A small network was shown many inputs. Here are its activations along a few directions, one row for each input.
Each table varies a few parts of the input and shows all the possible inputs, shuffled.
Descriptions start from the smaller parts, as in this example, which fits no table here: one of 3 separate values, together with either a single point or one of 11 places along a line or (one of 4 places along a line, together with one of 8 places around a ring).
Shared parts are said once, and a part with two or three values counts as separate values.

Table:
row 1: [ -9  27  41  57  26  -4  14  14 -13  -3 -39   5  -2]
row 2: [ -7  24   7   0   4 -15  13 -41 -13  22  26  15  -8]
row 3: [ -1  30   1 -10 -23 -39 -19  -3 -38   6 -24 -27   8]
row 4: [ 20  30 -15  30  13 -14  40 -10 -19   7   7  21 -17]
row 5: [ 19 -50  -4 -52 -19  63   8  14  32  33  26 -36   5]
row 6: [ -3  36  -4 -20  -5 -36 -18  -9 -42   0 -31 -23  19]
row 7: [  9   1  -1  11  30 -27  -7  -8  23 -41 -12  10  19]
row 8: [ -7  16   3   1 -13 -27   6 -33  -6  17  29   7 -13]
row 9: [ 26  10 -36  14  -1 -40  14   4 -14 -21   0   2  -4]
row 10: [ -1   6  -3  -6 -19 -39  -5 -26  -5   7  27   2  -8]
row 11: [ -6  50  22   5  -8 -13   6 -18 -43  33 -16  -8  -5]
row 12: [ 11  -1  16  30   3 -28   0  -1  30 -24   3  12  -5]
row 13: [ -3   7  20  41  12 -30 -12  28  -8 -31 -46 -14  11]
row 14: [ -1  33  12  -2 -32 -37 -11  -2 -35  18 -16 -21  -5]
row 15: [ 20 -52 -16 -60 -10  61  -1  13  30  21  18 -42  18]
row 16: [  6  17  26  37  26  -4  18 -16  22  -8   2  25  -5]
row 17: [-19  18  31  -4  16 -26 -37  -7   1 -17 -23 -15  37]
row 18: [-13 -71 -69 -49  -8  74 -13  29  16 -12  25  31 -25]
row 19: [-22  32  57  22  12  -3 -12 -16   0  17  -8   0  13]
row 20: [  6   9  22  38   9 -16  12  -8  29 -13   5  18  -9]
row 21: [ 12 -42   3 -41 -14  73  20   9  30  46  26 -27   5]
row 22: [-17  12  36   6  -2 -30 -39  -1   5 -11 -15 -19  26]
row 23: [-19 -50 -48 -33   7 101  13  14  11  16  31  50 -38]
row 24: [-17  15  48  15 -11 -28 -30   0   8   1  -8 -13  13]
row 25: [ -5  12  15  31  30 -27 -11  22 -12 -37 -53 -11  22]
row 26: [-15 -66 -73 -58   7  81  -8  20  11 -22  20  36 -11]
row 27: [ -6  42  18   6 -25 -25   0  -9 -36  28 -14 -15  -9]
row 28: [ 25  12 -24  23 -10 -38  23   5 -12  -9   7   8 -17]
row 29: [ -8  19  38  58   9 -16   8  23  -6  -8 -36  -3  -6]
row 30: [-13 -68 -56 -39 -21  80   0  27  17  -4  34  38 -35]
row 31: [ -3   9 -19 -25   8 -37 -12 -32 -12 -11  12   0  16]
row 32: [ 23  15 -41   4  17 -36  16  -1 -19 -27  -7   6   7]
row 33: [ 16 -49 -19 -68   7  62   1   9  25  18   9 -35  34]
row 34: [-22  24  54  23  -4 -15 -19  -7   6  12  -6  -7   9]
row 35: [ 12  -4   4  21  11 -31  -9  -2  27 -36  -5   6   9]
row 36: [-18 -58 -50 -31 -14  92  11  20  16   6  36  44 -40]
row 37: [ 13 -32   6 -45   4  88  26  -1  24  49  25 -23   5]
row 38: [ 20  22 -19  31  -3 -26  34  -1 -13   1   9  14 -21]
row 39: [ -1   4 -15 -15 -11 -41 -13 -27  -7  -6  19  -4   5]
row 40: [ -3   9  32  50   3 -28  -4  29  -5 -19 -39  -8  -2]
The inputs of row 8 and row 39 match in every part but one. If row 29 is changed in the same way as row 8 into row 39, which row does it become? -> row 13
What do these inputs look like to the network? -> one of 5 places along a line, together with either one of 2 separate values or one of 6 places around a ring
Change only the choice among 2 separate values in row 23. List by row number the other rows that result. -> row 37
Which other rows agree with row 6 in the place on the line of 5? List them by row number. -> row 7, row 17, row 25, row 26, row 31, row 32, row 33
Change only the place on the line of 5 in row 11. List by row number the other rows that result. -> row 3, row 6, row 14, row 27

Table:
row 41: [  4  42  41  26  14 -50 -22  -4  -3 -23 -36 -37  47]
row 42: [  14  -13 -100    0    2  -17   30   -8  -20  -39   31   77  -48]
row 43: [ 17  57 -53   5 -21 -93  17 -47 -60  -1  25  20 -20]
row 44: [-11  38  35  26  -2 -63 -15  19 -34   0 -39 -35  15]
row 45: [ 13  52  52  46  -5 -45  22 -16  -9  20   2 -12  -1]
row 46: [ -8 -37   7  29  29  13  -4  14  52 -38   3  47  -3]
row 47: [-20  -3   2 -37 -12  73  -7   3 -16  42  14 -19  -5]
row 48: [ 15 -18   0  35  10  30  21  19  39 -17  -4  39 -32]
row 49: [ -1 -38  26 -49  -2  23  -5 -18  38  32  41 -23  18]
row 50: [  4 -36   0  19  41  15   6  32  35 -55 -29  16  20]
row 51: [  0  33  52  22   5 -72 -23 -36  19  -6  -6 -17  17]
row 52: [-19 -11  -6  35  27  46  17  29  -2 -14 -22  40 -20]
row 53: [ 17 -12 -86 -77 -35   7  18 -38 -32  33  62   9 -25]
row 54: [-16 -32 -25  28  11  20 -12  55   5 -44 -33  21 -17]
row 55: [-16 -26  -3 -56 -29  49 -26  26 -13  24   0 -37  14]
row 56: [-17  66  34  43  -2 -24  -9 -10 -44  13 -23 -15   3]
row 57: [ 12 -22  13 -36 -26  54  16 -12  26  57  20 -25  -8]
row 58: [ 11 -41  10 -59  -4  35 -24  -9  21  18  -7 -49  43]
What do these inputs look like to the network? -> one of 3 separate values, together with either a single point or one of 5 places around a ring
Change only the choice among 3 separate values in row 43. List by row number the other rows that result. -> row 42, row 53

Table:
row 59: [  0  56  64  -3  -9 -91 -40 -28 -23   5 -35 -70  58]
row 60: [  2  71  59  70   0 -70  17 -21 -24  12 -19  -3  -5]
row 61: [  3 -17 -75 -15 -17  25  28  -2 -23   7  40  50 -53]
row 62: [  7  -7 -26 -75 -28  40  13 -35 -11  60  49 -17  -3]
row 63: [ -8 -35  36  20  15  76  14  30  43  13  -2   8  -9]
row 64: [   4   48  -13   75   17 -108   -9   12  -37  -71  -50   26   -5]
row 65: [-12 -45  -2  34  28  60   7  39  40 -30  -6  43 -20]
row 66: [ -2  72  74  30  -2 -69  -7 -33 -26  24 -25 -40  29]
row 67: [  10  -22  -36 -108  -35   18  -20  -29   -7   41   39  -47   27]
row 68: [-12 -34  50 -20  12  77 -10  17  42  25  -9 -28  24]
row 69: [ -3 -60 -40  21  38  35  -9  52  39 -73 -20  40  -4]
row 70: [ 11  -9 -41 -34 -26  39  36 -24 -10  48  56  19 -37]
row 71: [ -9 -49  40 -52   4  55 -43  22  45   5 -19 -59  53]
row 72: [  12  -33 -112  -28   -8   -1   12   10  -23  -34   25   47  -37]
row 73: [ -2  62  21  83  13 -86  10 -12 -26 -32 -25  32 -18]
The inputs of row 68 and row 65 match in every part but one. If row 62 is changed in the same way as row 68 into row 65, which row does it become? -> row 61
What do these inputs look like to the network? -> one of 3 separate values, together with one of 5 places along a line
Change only the place on the line of 5 in row 64. List by row number the other rows that result. -> row 59, row 60, row 66, row 73
Change only the choice among 3 separate values in row 72. List by row number the other rows that result. -> row 64, row 69
